Each row below holds a small network's activations on one input, seen along a few directions.
In each table, some parts of the input vary, and every possible input appears once, in random order.
A made-up example of a description, with smaller parts first: one of 2 separate values, together with either a single point or one of 11 places around a ring or (one of 6 places along a line, together with one of 8 places around a ring).
Shared parts are said once, and a part with two or three values counts as separate values.
In the rows, zero is written as 128.

A family of inputs:
r1: [ 84  96 139 155 146 166 178 108 134 139 139 113 154 177 114 134 143]
r2: [135 131 161 131  72 133 107 195 157 133  66 132 117 156 132  60 138]
r3: [144 159 150  96 129  86 111 102  73 104  93 166 150 115 128  87 113]
r4: [151 111 128 171  83 173 122 133 112 142 163 114 137 111  63  81  62]
r5: [116 112  83 143 175 146 146 112 160 139 194  91 104 119 138 207 142]
r6: [113 116 127 159 142 151 159  68  92 133 183 113 163 137  76 120  91]
r7: [157 112  85 154 115 167 101 178 181 146 181  90  85  92 121 167 121]
r8: [161 147 153 134  74 115  88 154 114 122 108 134 126 115  93  51  82]
r9: [168 150 114 116 105 108  70 200 179 129 122 104  73  91 150 137 142]
r10: [ 79 118 145 108 158 115 174  84 105 122 104 158 161 169 154 153 163]
r11: [118  95 134 168  84 189 138 168 157 150 123 110 125 152 100  91 119]
r12: [150 164 114  85 166  79  95 145 141 109 102 140  99  93 191 170 166]
r13: [115 134  96  94 190  92 146  88 135 120 148 133 112 107 175 224 161]
r14: [115 140 155  94 127 103 127 140 119 113  54 164 146 156 171  98 166]
r15: [113 133 137 110 156  96 157  45  62 119 141 159 168 129 113 140 111]
The inputs of r1 and r14 match in every part but one. If r5 is changed in the same way as r1 into r14, which row does it become?
> r12
Describe the family of inputs behind these rows.
> one of 3 separate values, together with one of 5 places around a ring
Change only the place on the ring of 5 in r15. List by row number the other rows that result.
> r3, r4, r6, r8

A family of inputs:
r16: [ 81 109 110 105 178 130 171  86 123 127 134 146 142 140 168 209 180]
r17: [110 111 156 156 101 176 147 148 127 129  81 134 151 165 115  54 118]
r18: [123 130 104 127 164 130 117 168 188 126 142  99  99 135 177 180 176]
r19: [162 146  89 135 155 125  95 146 160 131 177  82  81  77 130 172 127]
r20: [166 124 126 152  68 145  89 185 161 141 146 107  91  89  95 113  86]
r21: [158 193 163  46 128  27  76 140  92  88  26 191 126 107 192  92 158]
r22: [151 121 144 159  84 168 111 140  93 135 140 128 161 127  71  54  86]
r23: [ 82 115 168 132 149 119 185  76 100 132 115 136 170 182 113 126 141]
r24: [132 109 124 137  74 150 113 198 186 150 104 114  93 149 135 110 146]
r25: [109 128 134 138 130 116 151  53  77 121 168 133 163 141  78 105  82]
r26: [135 122  91 121 177 122 152  67 101 127 175 138 133  96 134 194 109]
Describe the family of inputs behind these rows.
> either a single point or (one of 2 separate values, together with one of 5 places around a ring)

A family of inputs:
r27: [140  97 136 155  42 186 107 206 161 155 104 122 114 142 103  74 122]
r28: [115 141 109  72 169  81 125 110 119 110 101 168 124 116 198 196 179]
r29: [175 127 130 162  81 183  96 192 137 129  97 121 117 104 104  42  80]
r30: [138  95 139 164  51 182 124 199 173 152  95 120 103 140 102  70  98]
r31: [104 108  97 131 170 140 176  58 106 130 165 139 147 125 134 180 116]
r32: [126 110 148 171  62 168 126 194 183 146 101 102 100 155  99  64 101]
r33: [172 124 143 146  48 130  98 168 135 139 116 131 101 100  81  71  61]
r34: [ 98 122 147 112 161 115 181  55  76 120 103 170 171 144 139 142 128]
r35: [113 159 118  79 194  61 130 100 133 107 117 134 116 137 190 184 182]
r36: [ 95 119 105 137 183 126 176  53 113 124 167 118 137 137 126 172 121]
r37: [103 107  97 122 160 144 159  68  97 129 173 147 153 128 129 182 130]
r38: [161 142 151 146  60 116  82 169 140 136 134 105 113 121  75  62  83]
r39: [121 132 102 108 183 109 132 112 139 126 172 118 120 114 161 221 175]
r40: [ 90 126 155 105 159 107 161  71  74 116 122 157 185 159 128 135 154]
r41: [169 138 140 156  77 169  73 202 133 129 120 112 135 118  98  38 114]
r42: [162 137 148 150  55 121  97 162 143 132 117 113  98 110  78  62  64]
r43: [165 145 146 167  94 158  80 190 146 125 121  94 125 128  97  34 101]
r44: [119 144 108  76 181  79 141  97 126 111  94 163 117 113 202 194 166]
r45: [163 137 148 138  45 129  75 181 128 140 134 118 121 115  77  62  98]
r46: [115 155 116  71 176  67 121 111 125 108 115 154 126 129 196 188 190]
r47: [ 90 134 157 118 175 103 185  49  84 115 106 148 163 156 129 134 129]
r48: [102 116 106 121 168 129 153  71 102 125 183 129 158 141 121 176 142]
r49: [ 90 137 157 114 177  96 170  58  80 115 123 139 173 168 126 132 143]
r50: [162 140 142 168  90 167  95 187 147 124 104 102 110 117 102  34  82]
r51: [175 127 128 155  71 186  79 200 127 133 106 129 129 106 103  44 102]
r52: [ 95 117 146 105 150 119 167  67  68 120 111 176 180 146 134 142 141]
r53: [112 154 115  80 195  70 141  94 137 107  99 141 107 122 195 184 170]
r54: [121 119  95 108 177 124 138 112 133 130 160 130 117  98 166 229 162]
r55: [168 127 139 139  40 137  81 177 124 144 125 136 113 104  82  69  84]
r56: [129 114 154 170  64 159 108 198 178 147 120  93 114 165  96  65 120]
r57: [117 140 105 115 201 100 139 102 146 126 171 102 110 119 156 216 168]
r58: [ 99 124 109 132 185 115 162  61 108 127 183 111 147 147 121 169 135]
r59: [135 108 150 157  48 170 102 208 165 151 118 105 123 156  96  68 134]
r60: [115 134 101 119 200 110 151  97 151 124 154 106 103 104 162 218 156]
r61: [124 124  92 113 188 122 151 100 141 129 150 126 111  95 170 227 150]
Describe the family of inputs behind these rows.
> one of 5 places around a ring, together with either one of 3 separate values or one of 4 places along a line
Which other rows agree with r30 in the place on the ring of 5? List them by row number.
> r29, r31, r33, r34, r44, r61
Start at r51 and move only the place on the ring of 5, one step at a time. The first step leads to r41. Which rows follow, in order?
> r43, r50, r29
